A small network was shown many inputs. Here are its activations along a few directions, one row for each input.
In each table, some parts of the input vary, and every possible input appears once, in random order.
A made-up example of a description, with smaller parts first: one of 6 places along a line, together with either a single point or one of 9 places along a line or (one of 3 separate values, together with one of 8 places around a ring).
Shared parts are said once, and a part with two or three values counts as separate values.

Other details of the inputs shift rows strongly along two fixed directions, in all tables alike. That doesn't count.

Rows:
r1: [-6  0  1  6 10  8  1 -1  9 -4 -7 -1  4 -4  8  6]
r2: [ -1   4   5  -3  -7  -5   4  -3  -4  -5   6  -3   5  -2  -6 -10]
r3: [-4 -2  0  3  8  2 -1 -3  5  2 -8 -2  0  3  8 14]
r4: [ 8  0  2  4 -9 -4  2 -3 -5  6  0  2  2  3 -4 -4]
r5: [ 6  1  2 -6 -7 -4  1  1 -2  9  2  0 -3 -4 -6 -1]
r6: [ 6  1  4  5 -8 -4  0 -2 -4  4  1  2  5  1 -5 -8]
r7: [-5 -1 -1 -2  8  5 -2 -3  3  3 -7 -5  1  3  7 15]
r8: [ 0 -2 -3  3 10  4  1  0  9  2 -9 -2  0  1  7 13]
r9: [ -1  -6  -1   3   7   4   0   1   5   0 -10  -3   1   6   9  13]
r10: [-3 -4 -1  0  7  7 -1  3 11 -2 -8 -4 -4 -1  9  9]
r11: [ 1  4  4 -4 -8 -6  3 -4 -6 -3  4 -4  6  2 -6 -7]
r12: [-10  13 -24  -1  53  16 -22   7 -18  -9  44   4 -16  23   8   0]
r13: [  8  -3   2   1 -12  -4   0   0  -5   4   0   1   1   5   0  -5]
r14: [ 1  5  5 -1 -6 -5  4 -3 -6 -4  3 -1  3 -4 -6 -9]
r15: [ -9  -5 -10   5   2   1  -3  -5   4  -6 -10   1   5   4   2  16]
r16: [  1   4   5  -4  -4  -4   5  -1  -3  -3   4   0   1  -7  -6 -10]
r17: [-5 -2  0  4 11  8  2  0 10 -2 -7 -1  1 -4  7  7]
r18: [ -5  -2   1   3   2   7  -5   2   5  -5 -10  -2   6   7  12   8]
r19: [ 3  3  3 -5 -9 -7  5 -5 -6  0  4 -3  3  5 -6 -4]
r20: [-6 -4  0 -1  6 10 -2  5 11 -4 -8  0 -1  0 11  6]
r21: [ 6  1  3 -6 -5 -8  4 -4 -5  3  1 -1 -2  1 -6 -4]
r22: [  6  -3   2  -4 -10   0   0   8   3   4   1   3  -7  -1  -2  -8]
r23: [10 -4  1 -1 -7 -5  3  5  0  6  1  2 -3  0 -4 -4]
r24: [ -3  -2  -5   4 -12  -6  -2  -2  -3  -4   2   6   4  -5 -10  -7]
r25: [  0  14 -19   9  33   6 -25   7 -31   1  49  14 -15  21  -1 -15]
r26: [ -1  -3  -6   3 -12  -7  -3  -3  -5  -2   0   6   5  -1 -10  -4]
r27: [  7   7 -23   1  30   7 -27  13 -29   5  45  13 -20  32   3 -13]
r28: [  0   5   4   1  -6  -4   4  -2  -6  -1   3  -1   4  -4  -5 -10]
r29: [ 5  2  1 -9 -5 -8  5  0 -1  2  4 -3 -2 -1 -7 -4]
r30: [ -3  -3  -5   1 -10  -5  -1   0   0  -4   3   7   1  -8 -11  -7]
r31: [-6 -2  2  8  6  7  0  1  5 -7 -8 -2  6  1 10  7]
r32: [ 5  1  1 -4 -6 -7  4 -3 -6  6  0 -2 -1  0 -5 -4]
r33: [  0   4   4  -2  -5  -3   5   0  -3   0   3   0   1  -8  -5 -11]
r34: [ 6  2  0 -5 -4 -7  5  0 -3  6  1 -1 -3 -3 -6 -4]
r35: [-7  1 -1 -6 11  4  3  0  9 -6 -4 -8 -2 -1  4 10]
r36: [ 7  2  2 -8 -4 -7  5 -1 -2  3  2 -1 -3 -2 -7 -3]
r37: [-7  4  1  1  9  3  0 -6  1 -8 -7 -6  7  3  6 10]
r38: [ -1   4   5  -6  -5  -4   5  -1  -1  -4   6  -2   2  -5  -6 -10]
r39: [-10  -6 -10   1   6   3  -2   0  11  -6  -9   1  -2  -4   0  13]
r40: [ 1  2  4 -5 -6  0  2  1 -1  5  4  1 -2 -9 -7 -7]
r41: [ -3  -3  -1   2   1   7  -3   1   5  -2 -11  -2   3  10  13  11]
r42: [ 5 -4  3  0 -5 -1  3  5  1  2  3  4 -3 -5 -4 -9]
r43: [-8 -2  2  4  2  9 -3  3  7 -7 -9 -1  5  3 13  5]
r44: [-3 -2 -1  3 11  7  1  1 11  0 -8 -3 -2 -2  5 10]
r45: [  4   2   3  -2 -10  -3   1  -4  -8   7   2   0   2   1  -5  -2]
r46: [ -2  -4  -6  -1  -8  -5   0   1   1  -1   2   8  -2  -8 -12  -6]
r47: [-6 -2  1  3  6  9 -2  2  9 -6 -7 -2  3 -3 12  5]
r48: [10 -4  0 -4 -9 -5  0  4  1  6  1  1 -4  0 -2 -5]
r49: [ -8  -7 -10   2   4   0  -3  -4   6  -4 -11   1   2   3   2  15]
r50: [-8  0  1  3 11  6  0  0 10 -1 -6 -1 -1 -5  7  9]
r51: [-7  2  1 -4 13  6  3 -2  7 -7 -5 -4  0 -4  5  8]
r52: [-10   2   2   0   9   9  -1  -1   5  -3  -5  -4   4  -6   7   8]
r53: [  9  -4   1  -5 -11  -3  -1   7   1   6   0   3  -5   3  -1  -5]
r54: [  4  -2   5   2  -7  -1   2   4  -1   0   3   3   1  -5  -3 -10]
r55: [-4  3  0  0  8  3  2 -6  0 -6 -7 -5  4  6  7 13]
r56: [-7 -2  1  5  4  7 -3  0  6 -7 -8 -3  5  1 12  6]
r57: [  4   1   4   6  -7  -2   2  -1  -3   2   2   2   4  -3  -4 -10]
r58: [ 2  3  3 -4 -3 -3  6  0 -1  2  3  0 -2 -8 -6 -9]
r59: [ 2  3  5 -1 -9 -3 -1 -3 -7  4  2  0  5 -2 -5 -5]
r60: [ 4  1  2 -8 -7 -8  5 -3 -4  2  3 -4  0  3 -7 -4]
r61: [-4 -2  0  5  4  6 -4 -1  5 -5 -9 -4  6  4 12  8]
r62: [ 5  3  2 -1 -8 -6  5 -4 -8  4  1 -1  2  2 -5 -4]
r63: [-3 -1 -1  1 10  2  0  0  8  2 -7 -2 -2  0  7 15]
r64: [  3  -1   4  -1 -11   1  -1   6   1   0   2   4  -1  -2   0 -12]
r65: [  5  -3   2  -2  -7  -1   1   4   2   2   3   3  -4  -6  -2 -10]
r66: [  9  -5   1  -2 -10  -5  -1   1  -2   6   0   1  -3   3  -1  -5]
r67: [ 9 -2  1  1 -6 -5  2 -2 -2  8  0  2 -1  2 -5 -4]
r68: [ 1  2  5  2 -6 -3  1  0 -1  3  4  4  0 -8 -4 -9]
r69: [  3  -5  -9  -2 -10  -9  -1   1   0   2   1   6  -3  -3 -11  -1]
r70: [ 5  0  3 -1 -5 -4  2  2  1  7  3  2 -7 -6 -7 -4]
r71: [ 4  2  2 -4 -4 -4  5  1 -1  4  2 -1 -5 -6 -8 -6]
r72: [ 3  1  3 -5 -6 -1  2  2 -1  7  3  0 -5 -7 -8 -4]
r73: [-5  0  0  6  6  3 -1 -5  3  0 -8 -2  3  5  9 15]
r74: [  8  -3   2   3 -10  -4   2   1  -6   4   0   2   2   5  -2  -4]
r75: [-5  2  0 -4 13  4  3 -1  7 -6 -6 -5 -3 -2  4 11]
r76: [ 6 -2  4  4 -9 -4  0  1 -5  1  1  2  4  2 -3 -7]
r77: [-7  4  0  3  9  4  0 -5  0 -5 -7 -6  7  2  7  9]
r78: [-7  1  2  7  7  4 -3 -4  3 -2 -7 -2  6  2  8 11]
r79: [ 0  4  5  0 -9 -1  0 -2 -6  3  4  0  3 -5 -5 -7]
r80: [-3 -5  0  2  9  7  1  4 10 -2 -8 -3 -3 -1  7 11]
Description of these inputs: one of 8 places around a ring, together with either a single point or one of 9 places along a line.
Q: Changing only the place on the ring of 8 turns r29 into r60. The same change can be made to r69. Which row results?
A: r49
Q: Changing only the place on the ring of 8 turns r54 into r80. The same change can be made to r16. Which row results?
A: r75
Q: Changing only the place on the ring of 8 turns r19 into r38. The same change can be made to r41. Which row results?
A: r64
Q: Which other rows agree with r28 in the place on the ring of 8? List them by row number.
A: r2, r14, r24, r25, r31, r43, r56, r57, r79
Q: Which other rows agree with r12 in the place on the ring of 8? List them by row number.
A: r17, r20, r40, r42, r46, r50, r51, r58, r65

Rows:
r81: [-10  -2  -7   0  18  11  -4   3   9  -4  -3  -1  -3  -1   8  14]
r82: [  5  -7  -8   3  12   6  -7   2   4   9 -10  -2  -4  20  17  24]
r83: [ -9  -7  29  -1 -32  -4  29 -14  30  -7 -53 -18  26 -27   6  14]
r84: [ 11   4  -4  -6  -6  -8  -4   6 -13   9  23  10 -13  -3 -16 -23]
r85: [ 21  -8 -10   9 -16 -10 -12   7 -17  14  16  17  -8  15 -10 -16]
r86: [ 11  -4  30  -9 -58 -24  30 -11  10   4 -28  -8  18 -30 -22 -20]
r87: [-14   6  -1   6  17   9  -4  -5   1  -9  -1  -5   7   4  11  11]
r88: [-8  1 -2  1 21 13 -2  4  9 -5 -2 -3 -4 -1 12 10]
r89: [-8  0 -5 -2 22 10 -1  3 10 -6 -2 -4 -4 -1  9 11]
r90: [-14   6  -4   3  18   7  -3  -7  -1 -10  -3  -5   6   3   8  13]
r91: [  6   8  -2  -1 -10  -9  -3  -2 -22   3  24   6  -1   2 -17 -22]
r92: [ 11   3  -1  -3  -7  -6  -4   8 -12   9  25  10 -12  -3 -14 -24]
r93: [ 11   4  -3  -8  -5  -9  -1   6 -11   6  25   8 -14  -2 -18 -22]
r94: [ -1 -10  -9   8   6  10 -13   5   4  -1 -10   2   1  21  20  16]
r95: [-14   6  -3   1  19   5   0  -7   1 -12  -1  -7   5   4   7  14]
Q: Describe the family of inputs behind these rows.
A: either one of 3 separate values or (one of 2 separate values, together with one of 6 places around a ring)
Q: What sort of input is r94?
A: one of 3 separate values

Rows:
r96: [ 20  -4  -4  -6 -14  -9  -5  14 -15  11  29  13 -13   2 -18 -34]
r97: [-18   1   2  -3  12   4  11 -11  12 -15 -28 -15  16  -8  10  24]
r98: [-14  -9   0   3   2   3   1  -6  19 -10 -28  -8  11   0  15  29]
r99: [ 21   6  -1  -2 -12 -15  -2   5 -21  17  27  13 -16   3 -19 -29]
r100: [-21   5  13  -2   8   9  12  -9  20 -21 -23 -16  18  -4  16  18]
r101: [ -8   0 -17   6  29  14 -21   8  -7  -7  12   2  -4  20  19   9]
r102: [-12   3 -19   2  29  14 -18   5  -6  -2  14   4 -10  18  12  16]
r103: [ 14  11  -6 -12  -6 -15   3  -1 -24   5  29   6 -11  -6 -28 -33]
r104: [ -6  -5   6   3   9  11   7  -4  22  -3 -32  -9   5  -5  18  25]
r105: [  6  -6  15   3 -21  -5  11  -4   8   2 -26  -6  11  -7   4   7]
r106: [  5   7  -6   0   7   0  -9   3 -17  12  20   6 -10  11  -4  -4]
r107: [  1 -12   6  -4 -20  -8  12   0  21   0 -21  -3   4 -13  -5   8]
r108: [  4   2 -10  -4   3   5 -14   8 -14   5  19   8 -10  10  -4  -7]
r109: [ -4   2 -13  11  32  16 -15   2  -9  -3  12   0   0  23  19   9]
r110: [  9   2  -8   1  12  -4  -6   5  -9   7  23   5 -12   8  -8  -5]
r111: [ 19  -8  23  -7 -52 -26  23  -8  13  16 -25  -2   6 -24 -21 -13]
r112: [  3  -8  18   4 -32 -10  19 -10  14   4 -34  -6  15  -9  -1   7]
r113: [ 12   9  13 -14 -17 -14  10   5 -13   2  31   2 -10 -10 -24 -38]
r114: [-16  -2   0  -5  16   7  15  -6  20 -14 -26 -16   8 -14   6  23]
r115: [ -6  -1 -19   2  34  16 -19   9  -1  -4  12   4 -10  16  17   7]
r116: [-17  16  -5  -1  36  12 -10   1  -8 -18  21  -6  -1  13  15   5]
r117: [ -5   4 -14   7  39  13 -10   7  -3  -1  16   2 -12  16  12  14]
r118: [ 20 -11  21  -5 -41 -15  20   2  10  15 -16  -1   5 -20 -13 -19]
r119: [-10   0 -21   8  28   9 -18  -1  -6 -10  14   4  -2  23  10  14]
r120: [ -6  11  -6  11  10   2  -8  -2 -16  -5  25  10   2   0  -9 -16]
r121: [-19  12 -11  14  37  14 -16   0  -9 -13  18   4   1   3  10   7]
r122: [ -4  10  -6   6  15   3  -8   0 -11  -1  24   9  -8  -9  -9 -17]
r123: [  3  -6  15  -3 -21   0  10  -3  12  11 -25  -8  10 -11   5   5]
r124: [  2 -10   8   2 -26  -2   9  -3  12  -4 -26  -3  12  -4   1   3]
r125: [ 21   1  -5  -6 -16 -10  -7  10 -18  10  26  15 -16   3 -19 -32]
r126: [ 16  -7  18   0 -45 -23  17 -11   2  10 -16   0  12 -10 -19 -12]
r127: [13  0  0  0  1  0  0  7 -6  7 12  5 -9  3 -6 -9]
r128: [-13  -8  -1   1   5   7   5  -1  25  -7 -31  -5   2  -5  16  25]
r129: [ 13 -10  16 -10 -49 -13  11   2   7  14 -17   0   6 -17 -14 -18]
r130: [ -7   2 -16   6  28  14 -19   7  -9 -10  11   4  -6  20  16  12]
r131: [ 21  -8  20  -6 -42 -16  18  -1   8  16 -19  -1   4 -20 -11 -20]
r132: [ -4   4 -13  11  31  16 -15   1 -11  -6  11   2  -2  24  15  12]
r133: [ -8  -7   7   7   5   9   4  -4  17  -3 -31 -12  14  -1  24  24]
r134: [-19  16  -5  -7  37  16 -11   1  -6 -12  22  -7  -5  10  12   8]
r135: [-10  -6   5   6   6   2   4  -9  17  -5 -29 -11  13   0  16  31]
r136: [ -1  10 -12  -3  12  -3  -2  -5 -21  -7  21   2   1   8 -11 -12]
r137: [ 14   2  -7  -8 -19 -14  -9   4 -21  14  30  12 -11   4 -23 -24]
r138: [-12   2  15   2 -17   1  11  -8  13   0 -19  -4  13 -28  -6   2]
r139: [ -9  -4   7   1   5  13   4  -5  18   0 -31 -11   9  -3  18  29]
r140: [ 21  -2  -4  -5 -15  -9  -4  13 -16   9  28  15 -15   2 -21 -31]
r141: [  6   1  15 -16 -38 -18  22 -10  -1   7 -14  -7   9 -25 -25 -15]
r142: [-12  -4   5   1   6   6   4  -9  19   1 -28 -12   9  -3  13  33]
r143: [  1 -12   8   2 -26  -2   7  -2  14  -2 -26  -4  13  -4   4   0]
r144: [-19   4  12  -7  13   9  12  -7  25 -17 -23 -17   7 -12  16  17]
r145: [ -8   1 -22   2  34   9 -18   3   0  -6  15   5 -12  15  10  14]
r146: [ 15   2  -5  -1 -19 -16  -7   7 -25   9  27  14 -10   8 -17 -28]
r147: [  7   5  -5   6   7  -4  -8   3 -19   6  19   6  -7  14  -1  -6]
r148: [ 17  -1  -6  -4 -15 -13  -2  12 -16  11  29  15 -17   2 -21 -29]
r149: [-14  -9  -1   7   0   7   4  -5  19 -11 -30  -6  11   3  16  25]
r150: [ -4   7  -5   6  16   4  -5   4  -9  -2  27   8  -8 -10 -11 -16]
Q: Describe the family of inputs behind these rows.
A: one of 5 places along a line, together with either one of 3 separate values or (one of 2 separate values, together with one of 4 places along a line)
Q: Changing only the place on the line of 5 turns r124 into r125. The same change can be made to r109. Which row results?
A: r131
Q: Changing only the place on the line of 5 turns r146 into r102. The same change can be made to r147. Which row results?
A: r106
Q: Which other rows agree with r110 in the place on the line of 5? List them by row number.
A: r96, r107, r113, r114, r117, r118, r127, r140, r148, r150
Q: Change only the place on the line of 5 in r103. List by row number the other rows that result.
A: r97, r114, r136, r141
Q: Change only the choice among 2 separate values in r139. List by row number the other rows that result.
A: r108
